A small network was shown many inputs. Here are its activations along a few directions, one row for each input.
In each table, some parts of the input vary, and every possible input appears once, in random order.
Descriptions start from the smaller parts, as in this example, which fits no table here: one of 3 separate values, together with either a single point or one of 9 places along a line or (one of 6 places along a line, together with one of 8 places around a ring).
Shared parts are said once, and a part with two or three values counts as separate values.
In the rows, zero is written as 128.

Other details of the inputs shift rows strongly along three fixed directions, in all tables alike. That doesn't count.

A family of inputs:
row 1: [119  86  98 146 156 123 177  85  74 140 196  58]
row 2: [153 160 130 146 139 117  44 140 172 123 106 157]
row 3: [132 162 144 117 124  97 183 118 156 127  81 151]
row 4: [170 127  71 146 115 125 135  62 136 156 144  96]
row 5: [133 154 161 112  88 118 181 147 170 101  76 141]
row 6: [149 175 113 131 101 156  44 134 153 112 108 139]
row 7: [102  87 143 135 119 150  82 159  87 104 150 141]
row 8: [104 172 130 127  85  89 169 145 163 131  94 147]
row 9: [146 168 119 142  98 149  40 133 155 107 102 141]
row 10: [ 78  92 188 100 117 128 224 181 116  89 125 124]
row 11: [145  72  86 130 174 136 184 106  81 144 190  66]
row 12: [101 165 133 127  85  93 168 144 166 140  86 143]
row 13: [ 89 103 126 119 153 154  92 144  98 133 159 153]
row 14: [164 127  81 149 113 121 132  68 132 165 129  90]
row 15: [ 76  91 160  98 136 106 218 179 115 130 131 117]
row 16: [124  81 160 125 143 150  86 161  94  99 139 142]
row 17: [129 155 137 126 112  92 176 142 168 135  83 132]
row 18: [192 128 100 135 144 128 140  69 123 165 123  94]
row 19: [185 127  94 153 148 115 136  69 138 149 128  81]
row 20: [169 169 124 126 125 154  48 142 160 107  98 140]
row 21: [122 152 146 127  62 117 177 129 157 112  90 153]
row 22: [116 113 145 109 157 157  89 170 106  91 150 113]
row 23: [154 168 117 148 141 121  49 154 163 128 104 155]
row 24: [123 153 143 126  63 121 176 133 159 110  86 139]
row 25: [186 127  82 133 154 135 148  62 126 152 127 108]
row 26: [126 143 143 125  60 117 175 131 148 117  83 149]
row 27: [171 143  88 153 127 124 136  52 116 166 136  86]
row 28: [162 156 129 125 135 137  51 134 165 140 108 174]
row 29: [152 152 129 130 145 140  47 135 154 144  84 171]
row 30: [132 150 142 115 111  89 176 128 180 121 104 147]
row 31: [ 81 114 139 132 159 147  85 145  95 132 147 141]
row 32: [142 159 121 136 112 137  45 122 146 157 106 160]
row 33: [136  79 124 131 186 134 182  90  69 146 180  60]
row 34: [ 97 112 142 131 127 165  88 162 103  99 156 127]
row 35: [104 112 148 116 180 141  93 158 110 114 154 157]
row 36: [ 86 109 143 114 141 148  85 156 108 133 166 154]
row 37: [100 108 153 125 182 144  88 156 104 124 136 144]
row 38: [ 87 106 172  93 147 106 222 147 113 118 153 128]
row 39: [168 135  67 152 118 126 133  80 123 170 128  87]
row 40: [ 86 116 132 123 159 145  92 143  98 123 166 152]
row 41: [109 115 158 125 174 135  89 159 104 120 157 137]
row 42: [ 89 117 120 132 147 136  87 167 108 124 174 139]
row 43: [166 154  92 149 123 119 135  63 118 154 139 100]
row 44: [111 172 146 109  85  95 173 122 166 134 103 165]
row 45: [ 87  82 184 103 115 124 221 173 104  98 124 130]
row 46: [133 155 154 110  94 114 176 139 166  98  79 125]
row 47: [ 84 104 136 121 151 152  86 149  92 140 145 146]
row 48: [123  78  76 135 152 140 181  99  73 152 197  66]
row 49: [141 158 124 120 113  91 178 135 171 128 103 142]
row 50: [123  94 154 135 152 161  94 163 103 100 151 136]
row 51: [108  87 146 123 165 137  87 161 116 130 151 127]
row 52: [185 115  90 152  95 135 137  61 104 132 125  97]
row 53: [167 134  80 160 123 116 134  58 130 159 135  79]
row 54: [ 50 116 164 104 130 109 214 149  99 119 138 137]
row 55: [108  89 140 119 164 140  87 162 124 121 163 139]
row 56: [138 133 165 115  79 103 176 145 157 104  69 159]
row 57: [165 142  80 148 119 115 131  69 139 146 148 103]
row 58: [146 174 113 129 101 150  41 137 151 107 108 139]
Description of these inputs: one of 2 separate values, together with either one of 9 places along a line or (one of 4 places along a line, together with one of 5 places around a ring).
The inputs of row 58 and row 22 match in every part but the choice among 2 separate values. If row 12 is changed in the same way as row 58 into row 22, which row does it become?
> row 17
The inputs of row 40 and row 35 match in every part but the choice among 2 separate values. If row 14 is changed in the same way as row 40 into row 35, which row does it become?
> row 51
Change only the place on the line of 9 in row 16. List by row number the other rows that result.
> row 5, row 10, row 20, row 22, row 45, row 46, row 50, row 56
Change only the choice among 2 separate values in row 34. List by row number the other rows that result.
> row 5

A family of inputs:
row 59: [ 82 146 182  86  79 106 207 165 152  97  77 166]
row 60: [125 131 120 149 135 155  50 134 109 125 144 134]
row 61: [134 138 126 134 145 159  48 154 117 105 136 133]
row 62: [114 124 153 103 101 125 214 126 120 112 111 133]
row 63: [130 192 132 125  64 106 121 135 195 117  78 168]
row 64: [164 132  82 144 179 126  82 102 127 161 165 110]
row 65: [144  90 133 125 140 132 209 117 102 118 130  80]
row 66: [136 190 139 120 110  86 127 137 194 157  63 183]
row 67: [141 134 101 151 181 138  65 105 121 162 148 126]
row 68: [124 113 159 113 105 107 212 125 129 107 110 119]
row 69: [149  95 120 121 136 125 217 114 117 111 142  73]
row 70: [ 73  78 153 119 142 152 132 152  70 112 179 130]
row 71: [115  88 115 128 133 135 181  92  73 127 172  81]
row 72: [216 105  86 153 148 155 115  66 109 136 130  89]
row 73: [ 88 139 127 137 115 142  35 183 142 120 142 169]
row 74: [125 123 151 115 106 106 218 135 141 103 124 108]
row 75: [ 84 136 132 139 120 142  24 186 131 120 136 167]
row 76: [172 144  87 146 153 121 118  61 137 172 126 127]
row 77: [186 145  84 147 115 133 121  72 134 145 125  80]
row 78: [172 118  92 153 143 160  80  88 103 147 150  86]
row 79: [103 125 144 101 134  84 212 124 135 150 119 136]
row 80: [186 162 117 144 103 114 130 102 162 118  92 116]
row 81: [166 161 111 128 128 101 130  94 162 168  96 158]
row 82: [174 140  79 146 172 117  99  87 124 166 148 100]
row 83: [139 184 136 117  69 111 121 140 200 124  73 159]
row 84: [ 81  71 152 112 149 152 129 153  76 117 175 108]
row 85: [121  61 141 119 165 148 157 139  78 106 159  93]
row 86: [101 127 121 149 126 151  34 163 116 133 140 155]
row 87: [ 89 119 131 117  81 102 209 121 125 135 118 127]
row 88: [ 74  93 142 123 144 141 134 156  78 107 180 104]
row 89: [114 143 121 139 175 128  44 142 137 145 144 147]
row 90: [169 156  75 148 156 114 119  71 153 165 138 108]
row 91: [113 136 141 104 103 118 217 136 136 104 121 114]
row 92: [126 175 128 130  55 107 122 128 180 140  67 189]
row 93: [148  82 124 139 152 138 196  99  77 121 165  62]
row 94: [182 133  98 141 112 143 116  72 128 149 121 110]
row 95: [ 63  84 191 103 154 142 113 226 110  80 140 145]
row 96: [ 40 103 198  98 144 155 106 228  97  85 142 167]
row 97: [161 170 158 125  77 112 126 131 185 113  58 181]
row 98: [ 97 134 140 129 172 133  26 157 137 140 135 179]
The inputs of row 83 and row 94 match in every part but one. If row 90 is changed in the same way as row 83 into row 94, which row does it become?
> row 76
Describe the family of inputs behind these rows.
> one of 5 places along a line, together with either one of 2 separate values or one of 6 places along a line
Start at row 92 and move only the place on the line of 5, one step at a time. The first step leads to row 87. Which rows follow, in order?
> row 86, row 75, row 73
Change only the choice among 2 separate values in row 98. List by row number the other rows that result.
> row 79
Change only the choice among 2 separate values in row 90. List by row number the other rows that result.
> row 64

A family of inputs:
row 99: [101 112 106 146 179 124  92 123  96 162 175 117]
row 100: [ 76 104 177 110 114 122 136 185 134 124 116 158]
row 101: [129  87 114 138 156 163 105  97  68 121 180  95]
row 102: [208 136  72 172 119 119 128  52 133 159 117  84]
row 103: [149 158 116 136  82 104 199  93 142 133  91 108]
row 104: [161 137 102 147 128 159  49 119 117 124 150 132]
row 105: [119 174 169 115 102 133  59 160 174  99  76 200]
row 106: [ 56 138 167 104 150  88 175 169 137 142 125 154]
row 107: [111  74 134 129 147 141 130 143  91 122 183 113]
row 108: [178 205  80 140 120  93 105  80 200 169  86 143]
row 109: [ 69 127 174 100  89 118 166 193 146 100 112 173]
row 110: [141  89 130 122 138 120 222  98 104 142 138  78]
row 111: [184 192  94 146  75 123 103  78 184 133  78 124]
row 112: [182 146  95 142 130 130  81 110 152 129 118 113]
row 113: [157 138 121 138 149 163  46 114 116 128 130 121]
row 114: [156 146 103 127  83  97 190  97 160 133  98 105]
row 115: [166 147 115 123 101 113 205  89 149 140  82 106]
row 116: [117 157 156 120  93 125  56 177 169 125  73 189]
row 117: [120  82 132 121 162 142 134 146  88 110 181 109]
row 118: [172 113  97 153 173 175  30 111 100 126 151 126]
row 119: [121 180 165 114  97 132  63 169 179  97  89 192]
row 120: [ 76 119 189  90 111 110 166 185 144  98 100 179]
row 121: [124 119 126 114 124 122 212 119 117 114 139  86]
row 122: [123 148 108 140 156 131  34 121 138 161 136 176]
row 123: [ 87  81 160 115 130 127 165 151 104 120 147 140]
row 124: [119 146 142 130 111 151  53 153 139 107 130 164]
row 125: [ 68 105 151 101 172 110 172 142 107 143 158 144]
row 126: [113 107 115 125 113 122 209 122 117 121 140  91]
row 127: [135 108 126 132 158 161  97 130  90 125 151 105]
row 128: [156 127  82 137 171 116 166  61 110 182 151  85]
row 129: [162 150 121 128 102  93 200  97 154 132  86 107]
row 130: [212 170  86 150 105 111 117  75 188 145  84 113]
row 131: [ 84  87 149 120 128 122 161 165 117 116 155 117]
row 132: [172 113  85 144 126 142 167  56  91 138 149  82]
row 133: [120 102 119 146 144 147 126 111  79 121 165  82]
row 134: [137  82 101 144 159 162 108 107  75 127 172 103]
row 135: [ 75 119 170 116 112 113 135 188 128 111 114 156]
row 136: [100  87 136 125 144 156 128 142  71 126 164 102]
row 137: [ 72 133 186 111 125 125 138 182 127  95 117 150]
row 138: [ 97  78 134 127 149 156 130 149  77 128 160 107]
row 139: [134 128 142 109 106 105 209 121 139 131  96 115]
row 140: [ 95 101 125 118 190 125 134 135  94 146 195 123]
row 141: [135 118 149 113 112 103 214 110 142 127 106 129]
row 142: [155 148 120 123  77  98 188  93 161 132  81 141]
row 143: [125 115 132 135 155 144 117 138  95 115 149 105]
row 144: [172 121 101 149 169 176  25 108  96 123 156 125]
row 145: [ 93  87 144 123 145 156 125 137  73 120 167 100]
row 146: [ 77 132 181  95 106 120 169 195 151  95 109 173]
row 147: [ 88 159 137 124 136 116  47 169 162 144 132 201]
row 148: [165 146 107 127  80 100 192  91 156 133 103 120]
row 149: [199 176  80 163  92 119 116  73 163 149  77 115]
row 150: [ 93 153 119 130 145 119  52 157 153 150 136 166]
row 151: [131 160 161 122 105 119  65 177 188 111  90 198]
row 152: [129 162 137 127 115 133  70 171 174 107  93 164]
row 153: [174 149 104 156 138 140  84 111 136 131 106 120]
row 154: [145  81 116 151 180 145 110 118  84 131 174  81]
row 155: [117 139 128 115  85 108 211 122 136 119 113 106]
row 156: [134 141 138 108  99 112 216 118 139 112 117 119]
row 157: [153 137 109 147 159 170  12 130 122 112 154 116]
row 158: [ 59 103 144 109 156 112 167 148 101 160 159 132]
The inputs of row 145 and row 113 match in every part but one. If row 134 is changed in the same way as row 145 into row 113, which row does it become?
> row 118
The inputs of row 129 and row 135 match in every part but one. If row 119 is changed in the same way as row 129 into row 135, which row does it become?
> row 124
Describe the family of inputs behind these rows.
> one of 2 separate values, together with one of 5 places around a ring, together with either a single point or one of 5 places along a line
Start at row 141 and move only the place on the ring of 5, one step at a time. The first step leads to row 151. Which rows follow, in order?
> row 130, row 154, row 110
Change only the place on the line of 5 in row 111. List by row number the other rows that result.
> row 114, row 126, row 131, row 155
